A small network was shown many inputs. Here are its activations along a few directions, one row for each input.
In each table, some parts of the input vary, and every possible input appears once, in random order.
Descriptions start from the smaller parts, as in this example, which fits no table here: one of 3 separate values, together with either a single point or one of 11 places around a ring or (one of 4 places along a line, together with one of 8 places around a ring).
Shared parts are said once, and a part with two or three values counts as separate values.

Other details of the inputs shift rows strongly along two fixed directions, in all tables alike. That doesn't count.

Table:
row 1: [  5  -5   1   3  35 -15  10  23 -39   8 -38  36]
row 2: [-11  32 -26  27 -17 -21   6 -39   5 -33  59 -20]
row 3: [-30 -22 -19 -46  11 -43  27 -16   7  -2 -14 -18]
row 4: [  6   0 -23   0 -32   7   9 -29  30   0  60 -42]
row 5: [ 32  27  28  36 -30  38 -17  12   5  18  11 -11]
row 6: [-16 -15 -16 -13 -35 -18   0 -38  12  12  22 -47]
row 7: [-20  -4  -9 -28  41 -39   6   0 -32  -7 -36  18]
row 8: [-25 -39  -9 -30  13 -19  -4  -5  -2   1 -46  30]
row 9: [-18   1 -12 -13 -10 -28  33 -40  17 -18  34 -16]
row 10: [-31 -38 -25 -53  -1 -21   3 -20  10   9 -11 -19]
row 11: [ 20  27  19  14   6   1   6  19 -15 -15  -1  17]
row 12: [  1   2  12  -7  -8 -14  -8 -13   9   6 -13 -15]
row 13: [-37 -34  -8 -66  34 -39   6 -25  -1 -10 -46  13]
row 14: [ 10  42  -8  39 -33  -3   9 -23  11 -39  64 -22]
row 15: [ 42  20  36  69 -32  58 -20  20  -2  24  29  -6]
row 16: [ 17   4  14  10  11  36 -13  19  -1   6   5  -5]
row 17: [ 19  26   5  24  -2   5  -1  33 -12 -12  -9   1]
row 18: [-41 -24 -17 -44   3 -33  -9 -33  16 -17 -17   7]
row 19: [  7 -19  31 -14  42  36 -23  54 -26  23 -71  38]
row 20: [ -5 -13  -3 -24  36  -4  -3  57 -53  10 -89  12]
row 21: [-29 -35 -15 -44  11 -33  13 -36  10  -8 -10   3]
row 22: [ -3  12  -7 -17  -6  -9  -1  14 -11  -4   3 -21]
row 23: [ 10   7  28   3  59  11  11  40 -36  16 -72  62]
row 24: [50 43 24 63  3 48 -3  7 11  1 38 31]
row 25: [-21   5  -8  -2  -8 -31  -2 -62  11  -5  26 -18]
row 26: [  2  19 -18  42 -41  13  -3  -7   2 -18  71 -45]
row 27: [ 16  21  -9  51  -3   4   9   4 -18  -9  20  14]
row 28: [-17  20  -4   1 -22   5   4 -26  23 -16  63 -42]
row 29: [  4  21  11  30 -41  19 -21 -31  21  -2  62 -45]
row 30: [  1   5  22 -14  35  -2  19  19 -17  -2 -47  32]
row 31: [13 14 10 29 15 10 20  4 -7  7  4 31]
row 32: [ -1  32 -12  35 -35  14 -10  -8   5 -26  68 -46]
row 33: [ -1  14 -14  41 -38  11 -13 -39  38  -9  69  10]
row 34: [ 31 -21  24   0  48  20  13  43 -31  20 -74  53]
row 35: [ -5  -4 -24   2 -14  -7   7  14 -19  -2  -3 -25]
row 36: [ 23   3  30  26  17  44   3  53 -24  22 -25  22]
row 37: [-34 -25 -19 -59   4 -21  -5 -20  13   0 -13 -20]
row 38: [-30  -7 -24 -26 -33  -7 -21 -27  33  -7  26 -25]
row 39: [ 52  24  38  59   1  59 -12  76 -34  19  -6  25]
row 40: [ 15  27 -13  24 -48   6   5  -5  13  -7  72 -39]
row 41: [ 19   4  17  38   1   9  -2 -10 -11  20  -6  22]
row 42: [  0 -45   6 -28  50  14  -3  41 -36  28 -73  18]
row 43: [-30 -44 -28 -47  48 -42  17 -29 -15   6 -38  10]
row 44: [ -4  14   6 -15   6 -12  15   2  13  -7  -1  -6]
row 45: [ 62  47  45  52   4  43  -8  75 -17   7 -16  36]
row 46: [22 -3 14  9 -4 19 -2 18 17 11 -4 20]
row 47: [-11  -4  -3 -13 -11  -4 -21  -1  27  -5  -6   8]
row 48: [-25 -23 -25 -56  13 -22   4 -19   6   1 -13 -31]
row 49: [ 53  30  41  72 -30  42  -1   6   4  11  23  19]
row 50: [ 10   3 -17   4 -25  -6  12 -32  39  -9  59 -33]
row 51: [-36 -36 -12 -72  31 -40  -1 -11   7  -1 -50   1]
row 52: [-10   6  -1 -11   3  -5 -10  11 -16  -9  10 -23]
row 53: [ -5   2 -10  29 -50  29 -26 -18  36  -4  69 -22]
row 54: [ 40  15  29  32  14  18  11  49 -33   4 -28  42]
row 55: [-25 -44  -5 -39  22  -2  -9   6 -10  14 -34   1]
row 56: [ 21  11  -2  29  -7   3   7  33 -15  -4  -8   1]
row 57: [ 40   0  38  32   3  25  -7  40 -15  33 -48  26]
row 58: [ 40  29  14  39 -19  15   5  34  -1   0  24   4]
row 59: [-39 -46 -22 -50  39 -41   8 -30  -7   6 -39  22]
row 60: [  3  11   8  24   3  18 -23   0  10   1  -3  43]
row 61: [  9   7  -4  -9  -1  -3   3 -13  26  -8  21 -17]
row 62: [-22 -20 -15 -47  24 -34  15 -35   6 -16 -11  -9]
row 63: [-23 -18 -25 -16 -32 -21 -10 -29  39  -7  26 -14]
row 64: [-17   0 -30   1 -17 -36  21 -32  -4 -30  30 -25]
row 65: [ 53  28  38  50  -2  65   8  69 -15  30 -18  33]
row 66: [-50 -34 -21 -47   1 -17 -28 -19  10  -5 -12 -17]
row 67: [-46 -56 -32 -63   6 -28 -13  -4  -2  15 -53  -2]
row 68: [ -9  27 -10  -4 -31   0  12 -24  28 -12  57 -41]
row 69: [-16   3   0 -11 -18 -29   3 -55  15 -13  21 -26]
row 70: [ -1  -7  13  -9  40   4  -6   7 -10   8 -41  48]
Each input here is: one of 2 separate values, together with one of 5 places along a line, together with either a single point or one of 6 places along a line.
Changing only the place on the line of 5 turns row 66 into row 60. The same change can be made to row 42. Which row results? -> row 43
Changing only the place on the line of 5 turns row 41 into row 49. The same change can be made to row 24. Which row results? -> row 62
Which other rows does row 28 become when the choice among 2 separate values takes its other values? List them by row number. -> row 36
Which other rows agree with row 44 in the place on the line of 5 and the choice among 2 separate values? List them by row number. -> row 12, row 17, row 45, row 47, row 51, row 61
A walk changes only the place on the line of 5. It starts at row 52 and steps to row 22. List the rest of the walk in order. -> row 45, row 11, row 7
Which other rows does row 55 become when the choice among 2 separate values takes its other values? List them by row number. -> row 19
Which other rows does row 46 become when the place on the line of 6 takes its other values? List them by row number. -> row 3, row 50, row 56, row 58, row 63
Which other rows agree with row 4 in the place on the line of 5 and the choice among 2 separate values? List them by row number. -> row 6, row 10, row 35, row 40, row 65, row 67
